These are the activations of a small network on made-up records, seen along a few directions, one row for each record.
Each row is followed by the record's values for the fields Mit, Mun, Zeva, Nub, Gamet, Gep.
A field that a record lacks is left out.
Other fields move the rows too, some of them a lot.
In the rows, 500 means zero.
Strong random noise was added to every row along 16 fixed directions; ignore it. To show where, here is one row again and again, with new noise each time:
[794 461 505 388 436 445 599 348 398 589 446 674 410 177 364 470 359 696
 722 303 746 310 429 424 387 576 586 572 525 487 647 588 447 678 762 545
 617]
[424 581 488 538 693 719 234 636 427 538 484 544 328 535 510 703 451 471
 491 706 369 621 406 552 272 436 485 432 674 368 408 431 437 358 387 801
 421]
[474 595 707 403 347 384 642 498 531 606 327 332 632 315 829 325 209 495
 673 482 301 556 458 359 435 653 380 449 699 471 443 503 301 378 631 467
 354]
[464 410 451 550 457 573 621 789 465 365 535 628 447 796 556 417 663 213
 568 498 404 437 382 560 358 584 778 446 462 470 434 494 393 693 595 534
 568]
[502 545 294 575 378 335 753 604 482 524 569 621 454 571 677 251 649 417
 579 409 404 636 309 327 468 283 517 522 468 580 484 519 468 546 539 515
 459]
[666 427 472 347 398 593 848 396 572 663 421 256 345 245 386 627 477 694
 539 531 757 520 557 318 524 801 512 642 323 400 502 509 609 294 538 484
 515]
[584 484 613 337 680 393 332 929 436 686 406 528 538 714 538 345 535 534
 417 321 325 567 412 556 303 463 138 284 877 305 227 316 394 503 873 575
 410]
[656 651 580 390 537 430 514 438 339 485 643 427 467 439 607 506 360 709
 415 483 416 615 202 407 649 525 295 406 691 527 631 355 527 238 553 495
 323]
[456 374 269 643 183 431 686 607 705 653 425 365 460 554 406 695 479 528
 374 502 355 783 389 221 575 426 570 379 430 596 294 474 427 612 410 463
 477]
[347 692 497 566 495 720 559 503 446 385 547 632 434 591 768 472 363 520
 685 587 208 569 545 529 327 491 806 456 423 392 281 354 464 479 284 685
 429]
[615 535 622 336 337 379 765 569 661 748 294 312 750 488 508 527 473 561
 352 563 576 604 418 342 754 536 349 554 471 657 582 368 632 425 495 334
 516]
[700 408 450 504 496 581 311 444 451 204 607 596 238 430 406 649 325 427
 516 513 658 296 509 549 265 717 561 520 534 523 638 596 334 766 669 655
 438]
[445 403 632 482 727 566 232 278 452 685 654 698 506 242 117 772 708 580
 468 599 565 305 630 664 422 322 689 521 435 476 633 362 402 398 568 365
 583]
[584 390 377 438 460 458 448 802 367 506 653 440 295 434 363 625 553 315
 455 673 733 419 375 613 502 530 366 608 577 566 688 700 380 419 600 504
 442]
[645 431 503 443 557 464 446 370 370 485 608 473 260 310 346 563 429 661
 403 471 549 415 420 417 203 572 481 460 626 423 572 407 280 437 865 589
 332]
[589 352 245 429 196 328 685 485 802 824 430 342 538 325 414 556 621 570
 526 373 576 659 548 101 509 526 451 564 344 519 329 453 519 574 534 480
 469]
[529 591 724 389 459 593 432 376 367 264 745 420 652 523 778 426 404 531
 551 411 222 210 548 651 575 728 904 537 497 507 567 286 354 523 590 354
 291]
[383 507 602 481 221 539 793 644 531 533 457 348 665 531 607 517 400 429
 478 642 388 389 636 615 642 548 847 614 327 641 473 461 387 549 437 263
 469]

[446 363 390 507 288 608 443 838 260 564 625  99 369 543 478 712 338 537
 418 534 281 509 202 545 563 682 753 374 733 402 354 568 213 355 585 556
 312]  <Mit:l2 Mun:e2 Zeva:f1 Gamet:k1 Gep:s1>
[557 482 643 660 601 593 711 352 565 356 186 634 341 610 344 548 321 597
 447 455 528 687 416 382 347 655 349 235 566 406 470 537 555 625 604 566
 725]  <Mit:l2 Mun:e1 Zeva:f1 Gamet:k1 Gep:s1>
[349 536 395 612 461 500 792 483 468 492 551 234 330 459 498 526 529 625
 307 666 498 704 572 537 715 411 433 578 371 514 498 578 578 129 332 306
 384]  <Mit:l2 Zeva:f2 Nub:w2 Gamet:k2 Gep:s1>
[563 686 789 360 687 477 426 481 311 448 474 536 575 523 584 429 263 613
 480 539 486 543 315 559 546 585 136 341 783 443 627 422 576 266 558 547
 519]  <Mit:l2 Zeva:f1 Gamet:k1 Gep:s1>
[594 428 508 341 561 532 360 774 660 667 422 446 580 654 368 608 568 550
 431 393 549 535 690 501 494 642 255 438 545 361 234 353 630 602 574 540
 559]  <Mun:e1 Nub:w1 Gamet:k3 Gep:s2>
[512 411 398 596 448 438 655 439 426 443 557 415 398 480 396 443 469 666
 229 475 605 365 723 608 487 261 543 673 357 662 527 580 455 623 634 381
 438]  <Mit:l1 Zeva:f1 Nub:w2 Gamet:k3 Gep:s2>
[685 527 548 302 496 413 202 460 465 677 604 269 638 332 412 674 535 558
 260 591 590 382 355 455 620 474 402 658 661 651 782 346 454 382 597 509
 279]  <Mit:l2 Mun:e1 Zeva:f1 Nub:w1 Gamet:k3 Gep:s1>
[466 651 563 409 465 522 751 527 473 476 358 416 566 729 514 387 453 606
 204 672 500 562 502 452 338 477 566 538 410 530 477 186 599 403 581 597
 403]  <Mit:l1 Zeva:f1 Nub:w2 Gamet:k2 Gep:s1>
[551 572 546 530 575 708 559 330 369 337 513 488 418 488 690 473 456 474
 634 553 464 428 288 444 420 649 788 565 490 480 628 512 495 450 415 697
 494]  <Mit:l2 Mun:e1 Zeva:f1 Nub:w1 Gamet:k3 Gep:s1>
[579 571 475 511 345 495 581 298 547 404 447 457 460 267 597 515 282 518
 628 554 647 436 556 475 603 612 504 660 407 619 679 699 519 526 371 505
 473]  <Mit:l2 Zeva:f1 Nub:w2 Gamet:k3>
[652 480 510 533 582 548 565 485 502 322 424 451 428 660 579 389 438 566
 403 319 529 521 535 447 466 594 328 478 564 485 441 538 614 670 613 558
 552]  <Mit:l1 Zeva:f1 Nub:w1 Gamet:k2 Gep:s1>
[525 446 361 622 511 596 417 384 492 542 492 548 409 472 528 566 479 577
 605 413 401 582 317 298 365 444 652 430 554 431 404 523 488 569 422 756
 543]  <Zeva:f2 Nub:w1 Gamet:k3 Gep:s2>
[551 546 551 339 251 368 394 550 637 637 368 364 635 485 302 798 204 477
 246 806 593 628 310 253 405 615 289 360 610 658 596 266 417 506 521 653
 392]  <Mit:l2 Mun:e2 Zeva:f1 Gamet:k1 Gep:s1>
[681 266 299 492 672 628 269 561 611 412 587 420 392 609 349 628 945 288
 487 385 772 410 475 551 662 701 511 649 416 434 627 690 740 585 431 541
 629]  <Zeva:f2 Nub:w2 Gamet:k2 Gep:s1>
[580 624 386 357 585 557 328 383 542 639 468 444 521 429 626 430 491 736
 518 410 504 563 605 356 364 448 405 604 496 364 316 312 677 426 431 793
 372]  <Mit:l1 Zeva:f1 Nub:w2 Gamet:k2 Gep:s1>
[493 393 395 467 514 326 473 780 534 587 554 513 458 662 385 470 594 476
 348 472 500 632 486 513 508 382 189 358 563 480 318 472 473 459 600 433
 448]  <Mit:l1 Zeva:f2 Nub:w2 Gamet:k3 Gep:s2>
[593 523 423 349 488 342 716 394 582 669 395 792 467 339 365 341 509 584
 690 513 821 498 569 328 221 444 372 533 295 465 461 432 604 536 583 651
 624]  <Mit:l2 Zeva:f2 Nub:w2 Gamet:k3 Gep:s2>
[422 493 526 393 531 415 148 187 735 617 562 424 741 380 594 518 725 359
 453 556 374 420 580 238 272 488 602 622 467 541 582 219 423 492 530 644
 291]  <Mun:e1 Zeva:f1 Nub:w2 Gamet:k3 Gep:s2>
[552 500 304 417 486 535 342 594 622 492 622 373 524 548 825 363 630 334
 677 374 501 529 575 374 535 612 353 668 488 421 387 607 633 506 343 700
 397]  <Mit:l1 Mun:e1 Zeva:f2 Nub:w1 Gamet:k3 Gep:s2>
[541 836 565 242 539 629 359 804 429 475 453 626 664 725 816 349 339 473
 575 622 416 437 555 609 305 504 510 598 561 435 390 224 624 569 423 831
 363]  <Mit:l1 Mun:e2 Nub:w1 Gamet:k3 Gep:s2>
[445 476 386 600 543 695 480 759 381 379 493 540 270 728 414 555 500 498
 425 505 452 487 570 692 299 501 713 462 509 361 300 514 447 621 546 640
 521]  <Mit:l1 Mun:e2 Zeva:f2 Nub:w2 Gamet:k2 Gep:s1>
[671 450 520 446 582 574 636 430 354  80 689 296 158 485 570 356 463 555
 392 415 637 258 721 652 343 880 468 642 465 382 607 610 412 430 837 431
 267]  <Mit:l1 Zeva:f2 Nub:w1 Gamet:k3 Gep:s2>
[506 361 495 509 515 457 718 395 535 638 469 432 481 420 329 484 716 516
 415 512 583 445 482 366 412 483 631 580 388 516 564 439 454 436 693 412
 541]  <Mun:e1 Zeva:f1 Nub:w1 Gamet:k3 Gep:s2>
[434 484 584 396 533 637  93 689 506 602 733 587 567 426 379 862 356 538
 683 554 480 434 737 783 763 575 382 393 515 417 301 514 557 459 174 400
 607]  <Mun:e1 Zeva:f2 Nub:w1 Gamet:k3 Gep:s2>
[358 490 388 621 400 516 351 418 895 472 272 642 664 530 624 434 557 261
 693 432 426 480 889 413 305 451 643 599 315 501 302 559 491 953 327 598
 579]  <Mit:l2 Mun:e2 Gamet:k1 Gep:s1>
[518 597 525 592 571 638 653 736 318 472 300 299 376 640 580 500 455 484
 236 732 503 527 307 655 523 359 587 667 637 619 707 613 501 422 520 595
 425]  <Mun:e2 Zeva:f2 Nub:w2 Gamet:k3 Gep:s2>
[443 570 546 546 763 379 332 347 641 344 597 663 590 697 666 235 906 291
 407 387 305 459 581 491 344 354 476 508 479 489 560 287 475 570 653 443
 354]  <Mit:l2 Mun:e2 Nub:w2 Gamet:k3>
[456 422 691 523 592 538 592 581 568 505 275 591 612 630 322 456 495 531
 383 455 553 364 800 768 471 449 510 468 430 492 408 490 503 706 639 310
 691]  <Mit:l2 Mun:e1 Zeva:f2 Gamet:k1 Gep:s1>
[498 466 594 610 692 554 554 579 357 341 465 156 331 587 648 355 596 524
 369 312 300 606 355 593 646 678 343 406 786 310 524 689 461 196 709 353
 388]  <Mit:l2 Mun:e2 Nub:w2 Gamet:k2 Gep:s1>
[534 280 388 297 333 507 358 711 707 546 533 197 559 582 503 605 620 203
 566 505 608 488 527 294 406 968 437 509 516 359 385 527 471 497 570 639
 443]  <Mit:l1 Zeva:f2 Nub:w1 Gamet:k3 Gep:s2>
[371 572 768 494 644 617 340 399 548 645 234 503 769 463 448 604 489 383
 371 804 515 365 567 644 441 328 640 646 528 642 713 426 475 493 403 534
 592]  <Mit:l2 Zeva:f1 Gamet:k1 Gep:s1>
[377 673 702 396 494 392 538 748 494 678 222 759 690 543 437 472 314 398
 571 777 540 557 427 655 410 358 391 378 575 560 510 411 445 448 455 517
 589]  <Mit:l1 Mun:e2 Zeva:f2 Nub:w2 Gamet:k3>
[468 577 690 397 169 349 876 627 424 491 530 591 796 724 528 369 309 569
 483 438 353 432 413 518 667 578 727 321 422 641 436 256 438 675 611 224
 588]  <Mit:l2 Zeva:f1 Gamet:k1 Gep:s1>
[581 246 279 479 376 223 494 702 382 661 786 210 482 423 502 415 849 358
 520 266 448 532  71 367 846 524 388 483 709 525 626 716 358 304 697 259
 398]  <Mit:l2 Zeva:f1 Gamet:k1 Gep:s1>
[731 539 406 291 492 746 441 677 401 449 573 429 337 528 517 662 378 545
 728 457 744 552 341 421 577 946 375 503 550 252 463 599 792 405 336 792
 599]  <Mit:l1 Mun:e2 Nub:w1 Gamet:k2 Gep:s1>
[519 445 443 486 589 285 639 468 515 577 604 688 426 385 429 375 647 513
 670 391 624 643 355 428 663 417 135 353 464 455 483 613 589 327 478 329
 603]  <Mit:l2 Mun:e2 Gamet:k1 Gep:s1>

Which values does each new row have?
[550 325 517 649 470 619 663 486 543 369 386 292 382 605 402 606 625 357
 325 482 541 483 406 466 554 702 690 527 485 533 638 651 470 593 615 399
 603]  <Mit:l1 Mun:e2 Zeva:f1 Nub:w2 Gamet:k2 Gep:s1>
[306 486 392 651 501 468 520 361 516 350 677 587 468 543 575 353 722 385
 499 486 378 457 677 536 373 365 731 558 323 513 474 482 421 529 488 421
 439]  <Mit:l1 Zeva:f2 Nub:w2 Gamet:k2 Gep:s1>
[530 329 388 575 612 513 299 582 521 282 649 421 297 636 559 495 626 347
 520 342 410 536 447 502 457 688 376 380 614 367 399 638 438 525 571 569
 413]  <Mun:e1 Zeva:f2 Nub:w2 Gamet:k3 Gep:s2>
[497 439 543 534 415 496 441 911 509 682  81 440 570 479 561 443 345 265
 580 545 596 419 514 653 412 427 421 619 742 566 496 860 353 766 595 594
 651]  <Mit:l2 Mun:e2 Zeva:f1 Nub:w2 Gamet:k2 Gep:s1>
[508 590 538 320 460 470 365 209 507 597 682 585 467 183 264 774 213 777
 512 735 659 495 616 396 358 550 397 448 378 505 491 232 477 294 427 607
 380]  <Mun:e1 Zeva:f2 Nub:w1 Gamet:k3 Gep:s2>
[437 566 586 532 570 333 580 510 441 333 606 642 502 604 628 282 506 427
 566 415 385 587 378 514 555 501 264 290 588 477 496 514 458 418 563 362
 473]  <Mit:l2 Mun:e2 Gamet:k1 Gep:s1>
[442 441 557 542 428 339 612 409 446 448 593 396 503 391 453 448 530 417
 362 597 570 441 519 520 579 420 405 577 489 666 717 605 367 374 603 266
 429]  <Mit:l1 Mun:e1 Zeva:f1 Nub:w1 Gamet:k2 Gep:s1>
[355 339 781 418 546 648 637 328 554 791 293 388 704 323 269 630 682 468
 671 514 565 408 558 462 508 783 815 472 428 296 519 479 538 278 561 334
 823]  <Mit:l1 Zeva:f1 Nub:w2 Gamet:k2 Gep:s1>
[453 505 422 575 613 513 459 398 594 343 614 438 471 451 771 289 794 254
 589 486 525 436 680 528 543 461 448 771 391 543 646 678 557 458 392 438
 414]  <Mit:l1 Mun:e1 Zeva:f2 Nub:w1 Gamet:k2 Gep:s1>
[485 559 657 618 624 450 570 533 291 591 461 575 562 404 690 271 549 498
 634 341 331 422 358 636 616 252 564 542 723 553 657 697 381 482 631 317
 578]  <Mit:l1 Mun:e2 Zeva:f2 Nub:w1 Gamet:k3 Gep:s2>
[526 475 570 592 430 431 330 417 640 335 468 597 679 638 450 623 348 501
 344 436 415 496 604 521 638 431 443 371 517 693 511 469 516 831 429 373
 576]  <Mit:l1 Zeva:f2 Nub:w1 Gamet:k3 Gep:s2>
[613 454 592 766 617 563 796 345 549 370 112 595 409 486 604 334 376 614
 654 203 517 596 466 556 742 493 385 433 545 496 514 914 643 673 447 366
 805]  <Mit:l2 Mun:e1 Zeva:f1 Nub:w2 Gamet:k3>
[729 523 524 463 435 476 884 353 582 589 173 325 491 434 465 374 391 761
 267 425 717 480 621 360 409 462 455 698 421 612 572 471 598 640 717 512
 517]  <Mit:l1 Zeva:f2 Nub:w1 Gamet:k3 Gep:s1>
[522 484 438 508 400 520 728 641 584 308 360 305 336 660 794 237 330 520
 498 353 405 511 767 466 282 712 403 544 483 387 185 575 452 667 651 599
 349]  <Zeva:f1 Nub:w2 Gamet:k3 Gep:s2>
[388 449 636 609 792 781 279 445 522 475 345 377 463 465 526 684 514 492
 566 567 445 571 584 709 674 599 462 466 596 335 449 689 633 290 222 491
 631]  <Mit:l1 Zeva:f2 Nub:w2 Gamet:k2 Gep:s1>
[538 487 285 458 619 536 123 476 364 523 736 726 367 297 618 406 641 320
 948 400 568 376 365 474 250 475 577 594 613 326 540 691 407 496 468 847
 496]  <Mit:l2 Zeva:f2 Nub:w1 Gamet:k3 Gep:s1>
[380 612 498 655 384 557 562 596 541 333 317 173 531 516 765 438 284 522
 223 654 382 359 883 819 654 288 628 828 411 726 527 683 402 621 361 345
 232]  <Mit:l2 Mun:e2 Nub:w2 Gamet:k3>
[586 691 565 491 480 655 431 502 347 304 528 593 541 613 634 570 327 477
 477 636 509 370 372 621 559 490 746 631 514 672 745 476 573 666 358 660
 507]  <Mun:e1 Zeva:f1 Nub:w2 Gamet:k3 Gep:s2>
